Each row below holds a small network's activations on one record, seen along a few directions.
After each row come some of the record's fields: E, Z, P, J.
The largest differences between rows may come from other fields.
In the rows, 500 means zero.
Random noise pushes rows far along 23 fixed directions. That doesn't count. These rows show it; they differ only by the noise:
[492 320 520 264 433 498 484 294 445 621 332 602 666 565 574 446 355 702
 444 182 785 779 446 828 483 571 465 721 248 313 406 204 657 498 438 493
 717 425 662 331 574 418 448 553 306 560 621]
[472 401 412 486 426 605 493 414 634 305 738 599 345 561 298 460 517 519
 602 441 441 584 663 665 532 579 509 620 311 494 434 323 497 215 709 306
 346 541 358 548 385 662 575 313 243 621 717]
[342 544 621 449 358 348 590 603 387 324 419 365 596 393 421 404 890 430
 319 526 303 576 344 245 374 334 541 394 292 523 419 433 495 553 599 358
 591 577 540 537 510 376 613 611 724 239 438]
[421 505 418 346 608 544 487 635 610 366 460 508 453 551 307 611 455 555
 700 619 391 784 479 590 539 492 416 596 495 583 513 785 379 676 605 566
 583 597 567 560 636 465 606 582 439 489 504]
[595 433 363 496 587 504 457 497 397 619 588 360 487 585 570 482 332 616
 527 576 634 474 540 629 676 340 453 457 523 520 651 700 575 462 574 531
 598 513 332 511 509 476 495 508 404 547 536]
[578 372 532 549 367 434 534 420 344 795 420 140 396 424 363 387 589 860
 622 581 516 499 571 410 920 567 441 523 603 339 501 694 581 716 499 695
 813 444 557 476 658 561 478 230 508 535 329]
[581 446 488 545 831 421 620 454 572 535 517 440 316 436 485 477 687 481
 569 541 545 479 611 512 618 358 593 460 419 716 484 660 450 681 336 467
 421 640 505 615 468 593 462 501 453 604 440]
[292 318 629 642 579 530 691 359 521 723 527 420 303 398 608 445 755 640
 336 535 436 316 589 577 637 349 381 412 237 500 270 394 502 462 861 301
 641 628 230 602 485 532 415 482 419 842 663]
[590 421 507 517 595 534 514 481 520 477 637 605 496 562 592 582 383 495
 496 493 508 494 561 564 640 235 659 383 621 538 601 610 541 463 547 523
 314 440 463 413 459 404 409 652 455 480 548]
[379 531 626 397 316 635 537 624 416 598 597 661 389 555 504 350 489 438
 510 703 476 621 510 585 483 323 440 486 457 563 605 702 470 579 397 656
 497 318 607 414 683 416 386 873 704 452 345]
[456 782 471 524 270 576 182 678 672 325 388 631 581 489 448 610 311 436
 432 415 365 650 456 475 185 935 444 666 638 527 347 330 498 395 380 481
 419 383 373 384 539 416 585 608 655 404 577]
[409 584 511 413 622 649 534 389 627 574 486 409 478 376 470 454 684 588
 588 543 546 569 552 636 701 519 631 542 320 587 368 738 478 548 318 652
 554 598 603 544 667 542 466 409 504 412 227]
[414 815 422 583 380 646 337 641 456 600 491 376 442 592 751 318 415 365
 351 356 360 331 531 455 630 553 609 581 553 607 533 370 401 232 444 557
 554 364 458 525 247 323 402 575 517 466 602]
[642 342 481 461 565 319 531 467 595 599 321 290 574 353 433 620 405 514
 398 472 579 890 288 539 655 486 329 599 526 534 436 578 560 547 625 434
 812 697 601 325 426 578 342 700 441 625 631]
[516 389 729 479 791 549 679 513 698 663 495 619 478 413 235 757 703 598
 537 565 422 586 565 639 743 332 435 388 723 480 555 557 432 573 614 614
 479 818 510 602 248 563 777 391 421 571 573]
[510 492 439 561 638 541 431 415 575 394 513 641 310 500 655 446 409 444
 531 406 492 267 659 448 391 628 634 538 543 597 452 474 495 729 312 457
 328 288 564 430 719 431 367 475 473 424 421]
[410 372 318 396 588 740 620 511 489 529 610 532 391 529 592 405 638 621
 624 590 478 510 395 512 704 472 587 377 320 571 521 791 544 677 498 715
 454 469 584 548 579 540 395 328 443 520 488]
[389 514 456 586 335 780 521 579 699 332 721 693 423 445 322 565 403 396
 641 594 330 446 641 630 290 605 521 571 580 609 337 610 412 369 522 485
 356 441 499 413 731 419 587 444 754 354 359]
[225 646 716 439  71 534 408 536 388 627 357 509 602 578 615 529 620 734
 408 746 593 453 230 339 511 399 432 451 499 205 477 282 589 336 591 701
 678 397 444 675 506 414 331 577 588 706 477]
[477 334 582 548 501 618 595 322 412 452 307 724 679 496 694 476 486 306
 498 344 789 474 522 398 315 613 460 505 245 546 347 849 835 535 376 565
 401 552 572 649 446 622 622 426 671 573 225]
[576 480 322 527 595 473 380 551 493 248 572 597 415 694 499 459 115 301
 677 563 829 416 629 589 240 449 464 746 505 645 689 610 535 426 333 430
 488 504 562 696 388 512 561 522 472 573 425]
[650 353 250 627 616 618 519 416 636 464 386 460 379 371 611 574 464 392
 502 432 505 481 451 662 544 519 440 544 601 629 431 651 532 583 537 430
 567 589 486 356 659 429 276 447 474 505 573]
[640 511 521 652 335 309 440 557 358 621 402 317  91 540 383 251 729 703
 602 579 487 542 636 510 644 478 519 631 561 498 547 298 429 694 200 507
 549 372 416 587 518 522 278 541 509 787 571]
[565 576 366 266 476 261 491 404 267 452 495 311 616 860 439 476 258 617
 806 487 435 698 567 624 407 477 533 603 484 391 531 412 183 339 423 464
 519 502 378 795 802 588 497 609 284 707 505]
[397 499 460 433 397 704 556 667 458 569 690 384 607 459 453 349 631 678
 423 530 331 498 322 483 657 620 720 364 551 395 591 435 437 499 353 838
 549 523 654 495 269 481 578 223 709 261 495]

[476 522 464 599 478 442 517 446 576 155 389 297 708 243 530 529 801 270
 344 418 530 534 518 381 321 572 495 567 118 593 274 636 548 355 722 250
 560 837 446 584 384 612 547 367 630 403 433]
E=e2 Z=z2 P=p3 J=j2
[462 795 397 536 334 699 313 474 535 560 493 386 620 483 692 647 369 475
 553 560 509 184 660 479 538 544 442 542 653 465 496 647 442 277 654 563
 573 386 355 439 835 325 438 423 538 338 354]
E=e1 Z=z1 P=p3 J=j3
[326 464 676 517 459 532 611 597 518 304 214 655 445 575 375 530 672 516
 700 400 416 690 532 498 545 284 675 659 460 524 355 622 466 706 470 585
 527 531 816 696 426 227 606 578 604 539 366]
E=e1 Z=z1 P=p2 J=j2
[382 602 440 354 779 513 335 459 572 534 536 571 286 633 400 396 335 626
 564 522 543 501 516 555 617 668 448 558 413 584 558 530 603 579 402 474
 506 424 432 623 481 596 736 386 125 462 457]
E=e2 Z=z2 P=p2 J=j3
[416 726 687 205 760 472 389 288 600 696 308 595 501 566 435 558 564 558
 455 506 547 727 409 666 795 404 415 463 443 469 543 528 580 411 435 519
 535 587 421 604 563 578 644 694  52 446 391]
E=e2 Z=z2 P=p2 J=j3
[428 348 625 603 365 500 616 607 347 504 453 590 407 555 469 416 720 605
 456 570 491 548 406 537 537 163 545 396 448 448 521 471 620 556 546 508
 501 529 423 626 346 336 528 610 648 626 565]
E=e1 Z=z2 P=p3 J=j2
[427 558 356 550 510 659 567 540 431 651 527 414 417 561 537 400 490 413
 622 552 604 322 674 608 498 476 302 610 359 634 490 743 476 392 588 473
 664 562 403 649 533 488 658 361 535 599 434]
E=e2 Z=z1 P=p2 J=j3
[489 486 394 466 436 655 442 372 575 584 582 505 544 469 670 475 347 556
 410 396 543 490 499 781 530 598 525 572 428 425 416 321 462 324 547 478
 560 436 459 307 639 456 241 507 398 528 612]
E=e1 Z=z2 P=p2 J=j1
[528 643 262 470 750 596 436 550 590 394 349 455 520 524 834 652 511 369
 548 452 421 428 492 449 552 551 533 489 526 618 547 746 302 668 587 607
 428 555 491 544 581 449 241 545 365 589 653]
E=e2 Z=z2 P=p1 J=j1
[707 652 413 377 386 519 236 369 420 470 273 472 652 606 534 529 279 503
 559 430 593 688 499 828 526 580 489 628 753 293 698 502 464 399 264 645
 548 507 428 495 755 452 408 594 362 367 412]
E=e1 Z=z2 P=p1 J=j2
[460 596 514 438 457 491 545 438 500 462 426 529 533 518 467 429 629 384
 543 297 395 567 551 336 505 675 542 550 326 550 344 467 499 435 484 412
 418 477 580 561 473 596 628 389 409 468 476]
E=e1 Z=z1 P=p2 J=j2
[442 606 711 489 435 518 476 558 512 870 517 626 299 462 355 584 540 563
 485 669 345 443 668 438 569 491 117 405 641 569 479 609 542 610 690 427
 517 290 262 310 801 480 685 720 490 512 483]
E=e2 Z=z1 P=p3 J=j3
[564 589 480 565 345 647 568 645 506 472 431 712 577 531 548 746 807 476
 580 553 544 393 482 476 441 218 467 377 582 509 527 461 531 343 643 537
 328 578 354 592 410 322 534 396 575 607 681]
E=e1 Z=z2 P=p2 J=j2
[352 485 426 430 485 592 587 600 694 560 640 620 344 460 522 588 389 471
 487 492 269 494 372 417 535 457 438 523 514 675 332 319 377 496 784 360
 579 296 712 214 634 345 291 633 391 498 716]
E=e1 Z=z2 P=p2 J=j1
[368 374 478 555 480 494 492 531 343 452 554 316 475 411 803 245 475 455
 244 506 457 329 502 348 494 537 515 448 293 472 581 605 502 739 657 504
 668 396 553 397 528 466 267 622 647 405 506]
E=e1 Z=z2 P=p1 J=j1
[537 589 457 512 438 293 340 534 433 315 556 375 448 556 407 377 394 501
 467 351 439 510 678 360 466 559 576 629 425 525 489 376 535 474 574 232
 512 358 437 429 501 428 641 498 381 330 545]
E=e2 Z=z2 P=p2 J=j2
[650 449 530 485 642 260 699 579 411 484 272 430 791 477 429 646 728 592
 570 255 599 716 482 470 439 248 711 481 445 549 342 555 537 696 334 453
 520 673 649 511 432 258 743 478 705 415 445]
E=e2 Z=z1 P=p2 J=j2
[699 552 647 609 431 259 358 485 367 524 416  88 610 442 226 468 477 600
 442 411 317 748 644 514 902 370 582 505 744 410 611 664 546 385 565 476
 640 610 357 432 349 434 734 599 529 243 376]
E=e1 Z=z2 P=p2 J=j1
[692 469 475 295 641 529 628 461 416 595 256 813 700 575 738 558 538 313
 561 143 673 604 542 578 282 518 530 520 489 537 564 483 469 798 155 652
 330 391 790 336 656 375 468 651 561 437 565]
E=e2 Z=z2 P=p3 J=j2
[543 629 470 496 489 540 280 454 495 485 375 423 446 509 521 444 569 590
 468 614 624 577 369 571 716 468 563 462 536 438 635 627 676 459 328 645
 494 543 348 614 434 537 440 495 371 481 415]
E=e2 Z=z2 P=p3 J=j2
[526 255 475 444 453 438 656 470 356 585 490 553 447 502 451 263 503 495
 465 364 541 668 336 365 444 709 406 518 251 569 402 443 680 625 381 452
 590 442 702 479 380 705 547 404 496 573 528]
E=e1 Z=z2 P=p2 J=j2
[434 569 348 470 596 514 641 636 466 542 443 340 468 565 482 420 732 507
 565 534 701 423 243 562 605 150 618 582 360 657 569 322 467 330 350 552
 725 679 774 752  67 346 512 293 459 548 520]
E=e1 Z=z1 P=p3 J=j1
[577 285 538 456 616 336 584 584 413 486 381 434 798 465 554 489 344 461
 283 205 512 824 463 609 290 674 434 570 360 446 457 430 466 648 556 418
 654 712 527 413 254 531 644 676 653 550 739]
E=e1 Z=z1 P=p3 J=j2
[360 558 851 572 259 285 472 587 275 627 393 499 412 527 527 313 522 601
 390 449 368 402 646 204 388 562 493 546 505 425 412 267 459 735 411 479
 588 189 605 477 569 388 502 730 719 539 388]
E=e1 Z=z2 P=p3 J=j1
[677 724 529 515 568 549 661 407 538 738 405 417 373 400 514 531 940 215
 519 458 321 484 642 579 792 237 422 419 520 718 484 605 323 275 533 403
 383 637 416 477 572 543 373 614 364 504 490]
E=e1 Z=z1 P=p3 J=j3
[189 365 876 559 301 597 533 256 543 606 451 614 614 407 565 436 319 549
 320 469 600 471 573 649 414 619 463 615 355 243 237 429 606 372 609 502
 686 510 548 518 590 538 478 623 656 610 254]
E=e1 Z=z1 P=p3 J=j2
[510 398 469 617 451 626 491 421 587 551 480 517 411 364 479 462 613 662
 508 533 789 243 434 533 609 446 628 564 603 423 532 334 718 549 267 632
 646 491 710 490 424 378 449  96 567 368 351]
E=e1 Z=z2 P=p2 J=j3
[610 439 671 437 489 442 589 290 511 665 459 618 841 455 490 820 590 732
 540 427 700 573 593 602 485 426 490 360 461 316 313 516 657 422 589 502
 363 564 308 404 691 535 626 424 494 596 458]
E=e2 Z=z1 P=p2 J=j1

Here are new rows. What are their fields?
[624 597 723 484 644 435 519 462 742 669 559 663 426 451 346 767 538 479
 574 335 491 290 755 201 766 546 493 546 843 490 579 211 463 472 613 505
 358 419 728 398 230 575 668 243 212 494 657]
E=e1 Z=z2 P=p3 J=j3
[533 566 657 645 677 578 482 327 676 588 410 629 582 283 496 640 642 474
 393 522 823 244 578 604 468 428 542 438 525 525 394 587 799 436 290 459
 449 683 409 531 471 466 726 296 610 323 171]
E=e1 Z=z1 P=p2 J=j2
[388 563 681 497 338 541 555 524 424 590 346 700 608 571 679 594 545 463
 393 420 487 455 420 410 502 233 485 433 523 460 417 414 595 394 671 465
 521 403 524 494 491 238 478 689 537 528 527]
E=e1 Z=z2 P=p2 J=j2
[399 483 514 347 557 550 615 523 568 413 728 542 580 537 478 491 417 429
 620 299 408 519 736 285 580 578 635 599 293 598 437 583 399 494 693 482
 415 385 791 406 427 532 628 419 435 389 531]
E=e1 Z=z1 P=p2 J=j3
[508 673 531 295 355 388 423 398 257 465 328 442 636 709 539 379 534 517
 559 227 503 525 557 483 625 337 638 607 453 344 595 309 486 398 458 486
 553 293 674 498 579 266 566 521 287 253 438]
E=e2 Z=z2 P=p2 J=j1
[628 392 398 581 474 375 513 673 503 538 647 258 716 478 374 640 232 691
 506 421 522 621 540 585 484 514 531 576 651 448 471 430 420 441 647 474
 672 574 468 323 350 389 622 439 671 525 704]
E=e2 Z=z2 P=p3 J=j1
[496 551 414 386 738 305 641 512 399 672 698 361 482 628 491 406 352 483
 613 361 402 451 693 389 425 544 494 515 286 758 372 460 300 513 482 303
 507 392 495 506 631 571 654 569 398 559 526]
E=e1 Z=z2 P=p3 J=j1
[410 496 415 653 419 640 420 764 459 504 518 473 535 446 650 340 382 533
 319 376 559 336 350 436 400 593 668 540 538 578 510 392 631 608 294 659
 622 347 697 361 167 209 536 410 857 311 532]
E=e2 Z=z2 P=p3 J=j1
[564 493 583 486 405 492 483 425 502 645 646 479 397 519 442 469 393 604
 563 521 409 404 602 377 702 677 518 495 707 359 570 366 417 500 492 617
 458 339 594 431 528 674 389 359 367 555 503]
E=e1 Z=z2 P=p3 J=j1
[535 371 664 422 408 417 518 371 421 323 493 637 599 498 556 644 613 489
 536 686 636 449 577 362 418 314 426 388 510 277 665 645 556 636 684 538
 352 484 482 527 721 590 381 595 497 518 419]
E=e2 Z=z2 P=p3 J=j3
[530 422 563 469 392 444 578 590 581 396 638 612 617 509 357 579 564 753
 685 310 613 624 738 527 374 626 739 677 356 384 351 240 414 629 410 556
 337 375 706 352 412 456 548 339 634 611 662]
E=e2 Z=z1 P=p2 J=j1
[626 556 344 363 619 382 508 398 467 284 404 450 587 517 400 432 621 462
 554 306 493 614 418 657 395 399 726 541 443 548 493 309 452 486 197 360
 475 588 608 519 663 360 601 407 414 145 404]
E=e1 Z=z2 P=p2 J=j2
[486 656 561 391 693 539 493 394 634 430 409 521 576 372 693 499 757 265
 354 310 423 591 384 164 794 545 704 377 317 661 467 650 608 483 484 566
 292 533 702 446 241 645 387 533 304 349 476]
E=e1 Z=z2 P=p2 J=j1
[550 499 711 513 302 403 374 433 452 510 566 593 460 485 492 395 478 544
 385 535 577 616 604 535 438 552 538 505 466 365 538 364 578 507 351 504
 330 315 394 343 550 603 335 774 563 571 482]
E=e2 Z=z2 P=p3 J=j1
